A small network was shown many inputs. Here are its activations along a few directions, one row for each input.
In each table, some parts of the input vary, and every possible input appears once, in random order.
Descriptions start from the smaller parts, as in this example, which fits no table here: line(4) and (point or line(11) or (values(3) and ring(5))).
Shared parts are said once, and a part with two or three values counts as separate values.

A family of inputs:
r1: [-1.17 -1.28  0.32  0.38 -1.06 -2.04  0.63  0.56 -1.95  0.49  1.60 -2.23
 -1.24  0.17 -0.64 -1.14]
r2: [ 0.05  0.90  2.63  0.40 -0.90 -0.14 -0.12  0.67 -3.43  0.02  0.06  0.10
 -0.18  0.89 -1.15  1.33]
r3: [ 0.10 -0.77 -3.59 -0.14  2.12  0.01 -0.59 -1.39  4.87 -0.33 -0.97  1.05
  0.41 -0.98  1.23 -1.91]
r4: [ 1.55  2.08 -0.34  1.11  1.90  0.60 -1.60 -3.29  1.26  0.06 -1.82  3.34
  1.26 -0.93 -1.06 -0.65]
r5: [-1.73  0.66  1.44  0.82 -0.76  0.42  0.20 -0.90 -3.19 -0.40  0.34 -0.68
  0.19 -0.68  0.61  1.95]
r6: [ 2.88 -2.97 -0.71 -3.66 -1.96 -3.01  0.40  4.62  1.47  1.53  2.05  5.45
 -2.61  0.14 -0.15 -0.07]
r7: [-1.98 -2.21 -0.30 -0.25 -0.53  1.26  1.32  0.59 -0.53 -0.48  1.36 -4.29
  0.65  0.07  0.46 -0.57]
r8: [ 1.09  1.01 -2.09  0.87  1.29 -2.22 -0.79 -2.12  3.15  1.16 -0.63  0.72
 -0.85 -0.64 -0.62 -2.75]
r9: [-1.79  0.13  1.11  0.74 -0.34  1.91  0.19 -0.79 -2.68 -0.96  0.19 -1.33
  0.72 -0.62  0.94  2.35]
r10: [-0.34 -1.31  1.00 -0.10 -1.09 -1.78  0.67  1.37 -2.00  0.77  1.24 -2.09
 -0.96  1.16 -1.71 -1.41]
r11: [-0.58  0.13  1.93 -0.25 -0.56  3.08  0.45  1.06 -2.05 -0.95 -0.19 -1.93
  1.63  1.00  0.04  2.01]
r12: [ 0.65  0.99 -2.50  0.48  1.29 -2.23 -0.50 -1.26  3.88  0.79 -0.85  0.82
 -1.33 -0.94  0.85 -2.06]
r13: [ 0.32  0.29 -3.35 -0.02  1.42 -0.83 -0.37 -0.84  4.77 -0.02 -0.72  0.84
 -0.61 -0.82  1.72 -1.74]
r14: [-1.13 -2.07  0.26 -0.78 -0.77  1.36  1.27  1.85 -0.47 -0.24  1.02 -4.16
  0.68  1.23 -0.32 -0.76]
r15: [-0.76  0.98  2.01  0.93 -0.90 -0.41 -0.13 -0.12 -3.44 -0.22  0.35 -0.03
 -0.44 -0.13 -0.07  1.69]
r16: [-2.16 -1.60 -0.32  0.23 -1.00 -1.24  0.95 -0.20 -1.61  0.31  1.63 -2.99
 -0.69 -0.43  0.05 -0.89]
r17: [-2.29 -2.11 -0.69  0.18 -0.65  0.16  1.01 -0.08 -1.07 -0.20  1.47 -3.67
 -0.17 -0.49  0.43 -0.52]
r18: [ 0.39  1.32 -1.78  0.38  2.30  1.72 -1.17 -2.23  3.23 -1.20 -2.15  3.23
  1.47 -1.05  1.82  0.81]
r19: [-0.14 -1.63  0.77 -0.75 -1.02  0.68  1.26  2.54 -0.89  0.16  0.87 -3.48
  0.51  1.94 -1.47 -0.86]
r20: [ 0.68  2.42 -1.54  0.50  1.67  0.85 -1.03 -1.69  3.01 -0.83 -1.89  3.06
  0.38 -0.91  2.37  1.13]
r21: [ 1.13  3.28 -0.72  1.01  1.52 -0.51 -1.28 -2.04  2.03  0.06 -1.89  2.95
 -0.41 -0.99  1.36  0.79]
r22: [ 1.40  3.15 -0.32  1.38  1.45 -0.55 -1.41 -2.91  1.48  0.42 -1.78  2.91
  0.09 -0.81 -0.11 -0.03]
r23: [ 0.41  0.62  2.79 -0.21 -0.95  0.92  0.02  1.51 -2.97 -0.11 -0.20 -0.35
  0.49  1.54 -1.46  1.33]
r24: [ 1.28 -0.06 -2.05  0.65  1.67 -1.18 -0.96 -2.51  2.90  0.84 -0.70  1.11
  0.35 -0.86 -1.54 -3.38]
r25: [-1.49 -0.06  1.50  0.28 -0.28  2.95  0.52 -0.17 -2.10 -1.24  0.02 -1.89
  1.43 -0.16  0.96  2.36]
r26: [ 3.39 -0.82  1.00 -3.24 -1.81 -1.45 -0.29  3.79  0.13  0.57  0.99  7.41
 -1.86 -0.06  0.40  2.53]
r27: [-0.08 -1.55  1.16 -0.67 -1.21 -0.73  0.87  2.25 -1.47  0.64  0.96 -2.60
 -0.30  1.74 -1.94 -1.40]
r28: [ 0.30  0.47  2.40 -0.29 -0.81  2.40  0.49  1.73 -2.35 -0.65 -0.37 -1.26
  1.39  1.64 -1.00  1.86]
Changing only one part turns r18 into r3. The same change can be made to r21. Which row results?
> r12
What is each input in this table made of?
> values(2) and (point or line(5) or ring(8))
Change only the ring(8) part in r27. List by row number the other rows that result.
> r1, r7, r10, r14, r16, r17, r19
Change only the values(2) part in r9. List by row number the other rows that result.
> r17
Change only the values(2) part in r11. List by row number the other rows that result.
> r14

A family of inputs:
r29: [-0.74 -1.18  0.57  0.22 -1.01 -1.60  0.68  1.03 -1.84  0.67  1.18 -2.67
 -0.75  0.91 -1.56 -1.53]
r30: [ 1.64  2.01  0.16  0.14  0.65 -0.19 -1.09 -0.72  0.83 -0.01 -1.17  3.96
 -0.07 -0.43  0.40  1.04]
r31: [ 1.70  0.85 -0.32 -0.86  0.63  0.73 -0.86  0.47  1.56 -0.43 -0.93  4.26
  0.05 -0.41  1.10  1.71]
r32: [-0.48 -2.35  0.16 -0.88 -1.23 -0.71  1.17  2.14 -0.84  0.51  1.75 -2.77
 -0.49  0.87 -0.93 -1.44]
r33: [ 1.13 -1.03 -2.18 -1.46  0.30 -0.45 -0.10  0.93  3.42  0.24  0.09  2.25
 -0.68 -0.49  1.04 -0.52]
r34: [ 0.00 -0.76  2.28 -1.23 -1.37  1.71  0.55  2.57 -2.66 -0.71  0.73  0.12
  0.35  0.98  0.18  2.57]
r35: [ 1.38  2.39 -0.13  1.00  0.92 -1.41 -1.20 -2.08  0.68  0.78 -1.29  2.98
 -0.57 -0.70 -0.56 -0.04]
r36: [-2.34  2.55 -2.70  3.06  3.62  3.27 -0.87 -5.64  3.28 -1.78 -2.62 -3.22
  2.54 -1.55  2.31 -0.74]
r37: [ 1.19 -0.53 -1.31 -1.52  0.21  0.24 -0.17  1.15  2.57 -0.30 -0.30  3.49
 -0.17 -0.58  1.51  0.86]
r38: [ 1.09  1.47 -0.78  0.95  1.05 -2.15 -1.11 -2.06  1.30  0.79 -0.60  2.24
 -0.88 -0.82 -0.48 -1.49]
r39: [-0.58 -2.21  1.13 -1.88 -1.78  1.19  1.30  3.18 -1.69 -0.46  1.36 -0.66
  0.20  0.83  0.49  1.85]
r40: [-0.63 -2.72  0.18 -1.73 -1.60  0.39  1.31  3.09 -0.84  0.03  1.74 -1.95
 -0.37  0.90  0.11  0.30]
r41: [ 1.16 -0.79 -2.06 -0.74  0.67 -1.63 -0.19 -0.07  3.40  0.74  0.06  1.44
 -0.80 -0.54  0.10 -2.22]
r42: [-0.09  0.46  2.75 -0.11 -1.47  0.78  0.32  1.23 -3.62 -0.25  0.45 -0.21
  0.35  0.90 -0.81  1.95]
r43: [-4.33  0.79 -0.09  3.06  1.60  4.07  0.56 -3.83 -1.18 -1.89 -1.24 -7.62
  3.12 -0.42  0.99  0.06]
r44: [-0.33  0.87  2.49  0.82 -1.15 -0.46  0.14 -0.06 -3.73  0.52  0.31 -1.26
 -0.25  0.55 -1.65  0.73]
r45: [ 0.82  0.32 -1.84  0.33  0.89 -2.52 -0.68 -1.31  2.43  1.02 -0.52  1.63
 -1.01 -0.41 -0.65 -2.27]
r46: [-0.61 -0.12  1.71  0.81 -0.96 -1.28  0.24 -0.03 -3.07  0.53  1.00 -2.00
 -0.59  0.41 -1.58 -0.81]
What is each input in this table made of?
> values(2) and (point or ring(8))
Change only the ring(8) part in r45. List by row number the other rows that result.
> r30, r31, r33, r35, r37, r38, r41
Change only the values(2) part in r43. List by row number the other rows that result.
> r36
